cols: M X U L F B W P G S
[ 12 -11 -84 -43 -63 -72 -55 -80 -13 -93] -> Zave
[-82 -67   0 -74 -64  71 -68  -3 -72 -69] -> zoku
[102  78 -11  35  71 -65  70  32  64 103] -> luto
[ 34  36  40  86  62 -39  54   4  63  93] -> boni
[102  39  -6  57  44  31  47 -68  48 -61] -> Zali
[102  78 -11  35  71 -64  70  32  64 103] -> tosu
[ 48 -13   8 -38 -50  59  58 -85 -21 -78] -> dar
which: [102  78 -11  35  71 -64  70  32  64 103] | tosu
back: [-93 -13] | Zave
down: [-72  64  63  48] | G

cols: T E K Y J
[ 10 -29  -4  69  44]  Fopo
[-56  28  49  47 -34]  Navo
[ 27  31  30 -24 -46]  Duram
[-43  46 -11 -63 -46]  fuvik
[37 11  7 47 30]  Nop
[ 12  12 -44  41 -17]  bep
[ -8 -34 -34  -3  -8]  Migu
[-13 -50 -28 -54  86]  vezok
[-61 -35 -34 -65 -19]  Pesok
[-47 -44 -35  34 -27]  nafi
down: [-4 49 30] | K
down: [-29  28  31  46  11  12] | E
which: [-34 -65 -19] | Pesok
all Migu: [-34] | 1 2

cols: A N H Q V R C D
[-59  42  29 -30  76  16 -45  43]  kofe
[ 43  24 -40  -6 -28 -30  25 -51]  dekoz
[-29   7  41  -3  41   7  41  38]  Fedog
[ 43  10 -40  10  10  10  -3  -3]  nator
which: [10 -3 -3] | nator
all Fedog: [41] | 2 4 6
back: [ 42 -59] | kofe
all nator: [10] | 1 3 4 5

cols: sarem Zife vules zorup Fiziz
[100  37  34 -15 -26] = Vumud
[-105 -105   23   23 -105] = mepu
[-90   0 -10 -15  71] = duzud
[-71  19   5 -48  76] = bebi
[-104 -105   23  -14   34] = Dov
[-62 -61  19 -62   7] = ven
[-93 -53 -43  11  -7] = kota
perm: [-71 -48   5  19  76] | bebi
which: [-10 -15] | duzud
down: [-105    0   19] | Zife
all ven: [-61] | 1
all mepu: [-105] | 0 1 4
down: [-90 -71] | sarem
perm: [-105   23   23 -105 -105] | mepu

cols: murup fezo soral Tumed nufo Zesa
[-11  25  39  61 -31 -34] : Lutom
[  9 -36 -36   9   9  97] : mok
[-43  27 -88 -75 -83  52] : Bik
[-38  28 -53  96  40  37] : zetuk
[ 12 -19 -74  55  51 -59] : gofoz
[-18  24  10  49  60  49] : gop
[-13 -81   8  75  97 -36] : lovel
[-12  -5 -74  72  63 -67] : poku
all gop: [60] | 4
back: [97 75] | lovel
down: [-38  12 -18] | murup
perm: [ 97   9   9 -36 -36   9] | mok
all mok: [9] | 0 3 4
which: [ 39  61 -31] | Lutom
back: [ 97  75   8 -81] | lovel

cols: vosi zonug Roza lopo sur nup Mes des gomab
[ 35  71  29  61 -72  60  62  20 -82] : Neme
[-13 -79 -57 -72  79 -18 -68 -38  62] : Fug
[ 21  13  45  -9 -43  57  45  21 -35] : Lopi
[ 25 -33  -4  37 -69 -29  32 -44  14] : Gize
[-29  -1  67  10  52 -54 -33 -14  28] : fizel
[-12 -79 -57  62 -72 -18 -38  22  79] : lakot
[ 32 -33  25  26  14  37  26  26  26] : tukif
perm: [-18 -79 -38 -72 -57  62  79 -13 -68] | Fug
all Lopi: [45] | 2 6
perm: [ 26 -33  26  26  32  37  26  14  25] | tukif
down: [-29 -12  32] | vosi
all tukif: [26] | 3 6 7 8
which: [-18 -38] | lakot
all Lopi: [21] | 0 7

cols: zutob Pek fef ses bifil
[ -6 -10 -86  67 -40] : Vez
[ 67 -39  -6 -86 -10] : tumun
[-23 -18  38 -33   3] : zemu
down: [-10 -39] | Pek
down: [-86 -33] | ses
perm: [-40  67 -86 -10  -6] | Vez

cols: Nolu Lofu pegam valep reko rasi Mut
[-51   9 -67  37   2 -18  44]  bedis
[  9   4 -68   1 -75 -22  38]  zukan
[-14  30  44  69  36 -43  38]  Ribug
[-42 -25   2 -46  22  36 -55]  Nadur
[-70 -31  49  41   2 -48  37]  ruzu
[-35 -40 -19  61 -14  43  34]  fodi
[  6  53 -71  31  -8  -8  13]  genit
which: [ 36 -55] | Nadur
which: [ 61 -14  43] | fodi
which: [-67  37] | bedis

cols: zok nezil tenad kovug Naze Nos Zopun
[ 14  84  27  23 -58  30  19] = fupi
[ 70  37 -33  61 -26 -33 -41] = sifak
[ 60  39 -24  61 -33 -26 -28] = favan
which: [ 61 -33 -26] | favan
down: [-33 -26] | Nos
back: [-41 -33 -26  61 -33] | sifak
down: [70 60] | zok

cols: Dudem rufi muda vulo Tok
[-31   6  81  11  -2] -> kiv
[-28  -2  98  13   8] -> vusop
[-47  -9 -47   2 -47] -> Fezov
[11 -4 55  6  9] -> Zeni
[-12  14  83  29  -7] -> nez
[-20  12  95  14   7] -> ponot
[-28  14  98   8  -2] -> Gog
[-12  14  83  29  14] -> Puvu
[-17  -6  76  20   5] -> kova
all Fezov: [-47] | 0 2 4
which: [11 -2] | kiv
perm: [-28  -2   8  14  98] | Gog

cols: megis Duv bufug botu gatub
[-13  34 -44 -51  69] -> baf
[ 59 -74 -63  49 -44] -> vas
[ 49 -45 -63 -74  59] -> Res
[ 34  13 -52  30  51] -> voro
perm: [-44  49 -63 -74  59] | vas
which: [-63  49 -44] | vas
which: [-45 -63 -74] | Res

cols: Luzez vegol gita Vuf kuf Bepi foru sofe
[-33 -37 -33 -37 -33 -37 -33 -37] -> lari
[32 10 53 23 55 44  3 36] -> fumok
[-78 -47 -15   8 -82 -46 -31  -3] -> fusik
[ 51  32  13  53  33 -38 -17  36] -> vufig
[-82 -78 -31   9 -46  -3 -15 -47] -> rubal
which: [32 13 53] | vufig
perm: [-46 -47 -82 -31 -78   8 -15  -3] | fusik
perm: [ -3 -78 -47 -15   8 -82 -46 -31] | fusik
all lari: [-37] | 1 3 5 7
back: [  9 -31 -78 -82] | rubal
down: [-33   3 -31 -17] | foru
which: [-33 -37 -33 -37 -33 -37 -33 -37] | lari

cols: nutut buran niteg dedop
[77 41 14 17] -> veg
[ 5  4 -7 -9] -> kuvu
[78 36 20 13] -> Nases
[44 34 -3 15] -> Sako
[77 18 41 14] -> moled
[84 45 23 23] -> lovez
down: [17 -9 13 15] | dedop
down: [-9 13 15] | dedop
perm: [41 14 17 77] | veg

cols: muz rus lib pire vila kiz por
[55  9  6 22 31 17 48] = dol
[ 25   1  28  29  -6 -12  35] = lebo
[55 15  6 22 31 17 48] = dipe
[ -5  25   1  28 -12  35  29] = kazo
down: [48 35] | por
all dipe: [17] | 5
perm: [ 29  -5  25   1  28 -12  35] | kazo
down: [55 -5] | muz

cols: modu Folif mos nade zuvi betug Romev tav Dus Turi
[ 82  23  84   5 -24 -34  74 -29  19  30]  sabol
[-59 -20  37 -16  73 -85 -60  26  32  10]  fer
[-34 -70 -87  66  37  -4  31   4  23 -44]  tuda
[ 40  -4 -21 -11 -50 -49   1  13 -71 103]  Kabe
[-81  10  -4  70 -68  70  16 -12 -37 -15]  lenet
[-79  50  73  33 -51  34 -40  -1 -40 -25]  debi
[-30 -70 -87  65  38  -6  31 -30 -44 -44]  zute
[ 66 -34  23  -4   4 -87  31 -70  37 -15]  zudon
[  5 -17 -69  64 -68  -1   1 -26 -95  12]  lenab
back: [ 23   4  31  -4  37  66 -87 -70 -34] | tuda
all zute: [-30] | 0 7

cols: lufed tugag vato Rir mateg viro Tutam nenuz
[ 64 -52  13  -5  34  15 -58 -71]  bise
[-54  25  25 -57 -57 -45 -57  25]  Norin
[ 47 -19  30  -2  17 -10 -59 -67]  Tal
[-41  19 -32  -2 -14   7  55  63]  bava
[ 55 -45  21  10 -58  13 -67 -75]  fudad
[-20 -11 -20  20  -7  20  20  27]  Tefak
[-45  26 -33  -6 -19   4  63 -33]  fak
[-43  42  -5  15 -12  64  24  43]  rel
all fak: [63] | 6
all Tefak: [20] | 3 5 6
which: [-45  21  10] | fudad
down: [-57  -2  -2] | Rir
all Norin: [-57] | 3 4 6
which: [-19  30  -2  17 -10 -59 -67] | Tal

cols: Sadan ded Zupez muv dur
[ 10  38  39  10 -30] -> rema
[ 40  14  39  15 -30] -> ter
[104  38 -30  39  15] -> Lalo
down: [10 40] | Sadan
all rema: [38] | 1
which: [ 39  15 -30] | ter
back: [ 39 -30  38] | Lalo
which: [-30  39  15] | Lalo
all rema: [39] | 2

cols: zadas pov Fis Rinil
[-11  67  29  21] : sogu
[-20 -20 -20  14] : riz
[ 75 -18 -14  14] : lotir
[ 98 -19  -7  17] : gini
[-43  66  36   5] : lel
[46 66 36  5] : Dud
[ 25 -56 -17 -11] : mikep
[ 86 -20 -12 -15] : fuger
[-12  65  30  18] : vero
[ 87 -25 -14  13] : Vuta
all riz: [-20] | 0 1 2
down: [-20  75  98 -43  46  25  86 -12  87] | zadas
which: [ 87 -25 -14] | Vuta

cols: zat pof Suf Metul kiko
[-34 -75  39  47  53] = zadi
[-33 -75 -68  19  39] = subu
[-75 -34  39  19 -68] = Fazip
down: [53 39] | kiko
which: [-34 -75  39] | zadi
perm: [-75 -68 -34  19  39] | Fazip

cols: saru padi Buf Zub sefo teze
[-34  45   0 -16 -88  13] = Tozod
[ 22 -25 -20  44 -13 -21] = Kas
[ 45 -34   0 -16 -88  -9] = Zapi
[ 44  22 -12 -25 -20 -21] = buka
which: [ 45 -34   0 -16] | Zapi
perm: [-13 -21  22 -25 -20  44] | Kas
perm: [-25 -21 -20 -12  22  44] | buka

cols: kita taz zipe miza gep nepup
[ 23 -38  45 -74 -61 -27]  patu
[ 23  85 -68 -74  21  85]  Dod
[  23  -38   45  -74  -61 -101]  zom
all Dod: [85] | 1 5
which: [ 23 -38  45 -74 -61 -27] | patu

cols: lupuf pavef mufi Kenum
[-70  88  61  10]  varif
[-67  94  94   0]  Ros
[ 22 104  47  44]  Rak
all Ros: [94] | 1 2
which: [94 94] | Ros
all Ros: [-67] | 0
back: [ 61  88 -70] | varif
which: [ 22 104] | Rak

cols: konek bupod Kora fus vinum nubo kuz revut
[ 37 -15 -11  17  44  -5   0  42] -> dapov
[ 2 -3  1  2 -8 -1 -1 -4] -> Sata
[-3 12 -2 -3  0  4 12 12] -> Fifo
[ -3   7  -2   2  11   4   0 -88] -> kazal
[-22   6   6  -9 -18   4  -3 -21] -> Gatu
which: [-22   6   6  -9 -18   4  -3 -21] | Gatu
back: [ 0  4 11  2 -2  7] | kazal
back: [-8  2  1] | Sata
down: [-15  -3  12   7] | bupod
all Fifo: [12] | 1 6 7

cols: kena dav gamok Disu Mim gul novav tiku
[ 14  23 -27 -28  -7  10   3 -25] -> Nisog
[  1  -2  -7  19 -13  -4 -40   6] -> Fur
[  5 -17  31  -5  -8  28  26   9] -> Kib
[ 20 -18  -3 -30  14  11 -17 -11] -> vap
[ 41  90 -26  -7   7  59  36  22] -> Benub
[ 16  20 -35  -8 -20   7 -36 -17] -> Labat
[ 13 -12  47 -18  27  14  13 -10] -> rivi
[29 24  3 18 11 11 -1 31] -> Savaf
back: [ 14 -30] | vap
back: [20 16] | Labat
down: [  6   9 -11  22 -17 -10  31] | tiku

cols: fetep vob belop mif Kavi
[-62  21 -50 -63 -63]  Vudiz
[-50 -36 -50 -50 -51]  Bot
[-50 -62 -36 -50 -50]  boto
all boto: [-50] | 0 3 4
which: [-36 -50 -50 -51] | Bot
perm: [-50 -50 -36 -62 -50] | boto
which: [-50 -62 -36 -50 -50] | boto
all Bot: [-50] | 0 2 3
all Vudiz: [21] | 1

cols: Gal Rima Voru siviz
[ 9 79 61 32] -> Zel
[79 79 78 79] -> soluz
[79 31 61  9] -> Gis
perm: [32  9 79 61] | Zel
down: [ 9 79] | Gal
back: [61 31] | Gis
all soluz: [79] | 0 1 3

cols: sebu gite Tuz Tes rozog Deno goros
[  2 -24   4   5 -12 -13 -65] = Petu
[ -5 -57  98  53  18  18 -10] = Tuv
[-10 -66  64  16  16  16 -15] = Natoz
[25 25 -7 -8  8  8 57] = pilo
[ -7  -7 -87  -7  26 -87 -87] = Puf
[-17 -90  -8  12 -23  13 -11] = febat
[ -2 -70  18  17 -13   1 -39] = Gav
[-2 -7 57 -7 10 25  8] = Talet
all Natoz: [16] | 3 4 5
all Puf: [-87] | 2 5 6
which: [ -8  12 -23  13 -11] | febat
down: [-24 -57 -66  25] | gite
perm: [57  8  8 -8 -7 25 25] | pilo
all pilo: [25] | 0 1
down: [ -5 -10  25  -7 -17] | sebu

cols: Femi kel gek kipe Kuraf
[  7 -14  59   5   8]  reg
[ 1 81 -9  4 10]  lakez
[ -2 -67   4  29  -9]  Boz
[-20 -65  -6   5 -51]  mal
[-15  -7   4  29 -50]  ved
[-13  -9  81   6  23]  matas
[ 4 -8 -8  4  4]  Ronof
[ 15 -16  64  -2   1]  zotot
[-13 -63   2  18  -6]  zade
all Ronof: [-8] | 1 2
perm: [  1  -2  64 -16  15] | zotot
which: [-9 81] | matas
which: [ -2 -67   4  29  -9] | Boz
back: [-50  29] | ved

cols: Sida bov Letal soko
[-11  -2  94  58] = bokag
[-14  18  18 -28] = kiziv
[33 -8 -5 20] = Nuku
[33 -9 -6 20] = lemat
[-11  -5  20 -17] = telek
back: [20 -6 -9] | lemat
which: [-8 -5] | Nuku
back: [ -5 -11] | telek

cols: sute Zez sak ruzal vabor zep Lak merad fibu Galek
[ 12   2  -8  -5  -9   6 -15   8   7   9] -> Regad
[-15 -21  43 -53  10 -17 -10 -47 -10  13] -> dizab
[-21  23 -31   7  -1 -31   1 -33   5  -6] -> Lav
[  2  16  25  45  12  16  -6 -22  39   5] -> forat
[ 22  13 -28 -35   7  12   7  29 -18 -32] -> rimo
[-18 -31  19  28 -12   8   1  29  16  35] -> duz
[ 39  11 -14  12 -14  27 -25  32  -2 -15] -> vusa
[13  9 -6 16  2 21 12 24 14 10] -> Zazu
[-13   3  -2  -3  31  16  78  -2 -27  42] -> Vitiv
[ 14  22  -3   2  12  -8  -6 -18   7 -31] -> nizu
[ -7 -27  16 -34 -24  49  -8  32 -15  29] -> Mez
[  3  22 -14 -13   6  44  27   2 -15   5] -> gam
which: [ 29 -18 -32] | rimo
all rimo: [22] | 0
down: [ 10  -1  12   7 -12] | vabor
which: [22 -3] | nizu

cols: sedun vasi fuzo tono sem kule
[  1  15 -31   2  32  26] : pifol
[  3 -56 -18 -56 -18  -1] : Kupan
[ 15   7 -30  -5  26   7] : tava
[-11 -11   3   3   2   3] : bib
[ 29 -18  18  -6  27 -11] : Gaf
[ -9 -19  68   3   4  16] : lepa
[11 -1  6 -2  1 14] : fonos
[ 81  20 -64 -55  68  56] : tof
all bib: [3] | 2 3 5
all bib: [-11] | 0 1
which: [ 1 14] | fonos
all Kupan: [-56] | 1 3
down: [ 15 -11  29  -9  11] | sedun

cols: muma ravim vokez momem Dis pum tam Tuvun netog
[-11  47 -10  17  -7  17  35  -4  14]  Mus
[ 81 -32  14  -3 -62  -6  -6  43 -62]  nare
[-27  35 -10  17  -4  47 -11  13  17]  Sela
perm: [ -4  14 -11  47 -10  17  -7  17  35] | Mus
down: [-4 43] | Tuvun
all nare: [-6] | 5 6

cols: nabo zusi gozom dafu vok
[ 10  10 -92 -92 -92]  Diseg
[-92  10  10 -92 -91]  kif
[ -5  47 -93 -18 -52]  maso
[ 47 -52 -18 -93  -6]  Von
all Diseg: [-92] | 2 3 4
all Von: [-52] | 1
perm: [-93 -52 -18  -5  47] | maso
down: [-91 -52  -6] | vok
back: [-52  47] | Von
perm: [-92  10  10 -92 -92] | Diseg
down: [10 10 47] | zusi

cols: kub rufil zav dama Navaf
[-68 -37 100 -41  60] : rari
[-45 -38  20 -82  20] : Rufek
[-18  32   2  21  -9] : baze
[ 30 -30   9  58  -3] : dati
[-76  74   3  -9  42] : bas
[ 30  20  51  96 -19] : sel
[-66 -46 -24 -47  47] : Vif
[-23 -20 -10 -52 -63] : tofa
[  2  -9  32 -18  22] : Pon
[-83  56 -52  20  91] : soze
[ 62 -51  67 -43  35] : vut
back: [  9 -30  30] | dati
perm: [ 60 -68 -37 100 -41] | rari
perm: [ 22 -18  32  -9   2] | Pon
down: [ 60  20  -9  -3  42 -19  47 -63  22] | Navaf
down: [  3  51 -24 -10  32 -52  67] | zav
all Rufek: [-45] | 0
back: [-9  3] | bas

cols: gilib lim Ditav nava
[-62  11 -46 -33] = Safuf
[ 89 -68  -3 -33] = Pomuk
[48 48 48 48] = pater
[-60 -45  76 -71] = Pumo
[-45  76 -69  44] = Mupiv
[ 67  80 -92 100] = serad
[-68 -33  -3  90] = Non
[ 90 -33  -3 -68] = far
[12 39 -3 95] = pepot
all pater: [48] | 0 1 2 3
all Pumo: [-45] | 1
perm: [ -3 -33  89 -68] | Pomuk
back: [-71  76 -45] | Pumo
perm: [-60  76 -71 -45] | Pumo
perm: [-68 -33  -3  89] | Pomuk

cols: gid gelo pigop mugum Zal savav Zogim
[-44 -34  48  17  86  10  74] = vegos
[ -8  53  18 -25 -27   2  57] = Bovil
[ 93 -81 -85 -21 -19  28 -23] = Gurif
[ 93 -81 -85 -21 -19  28   3] = Tefo
[ -8  -8  18 -27 -29 -56  73] = ganif
all ganif: [73] | 6
back: [18 53 -8] | Bovil

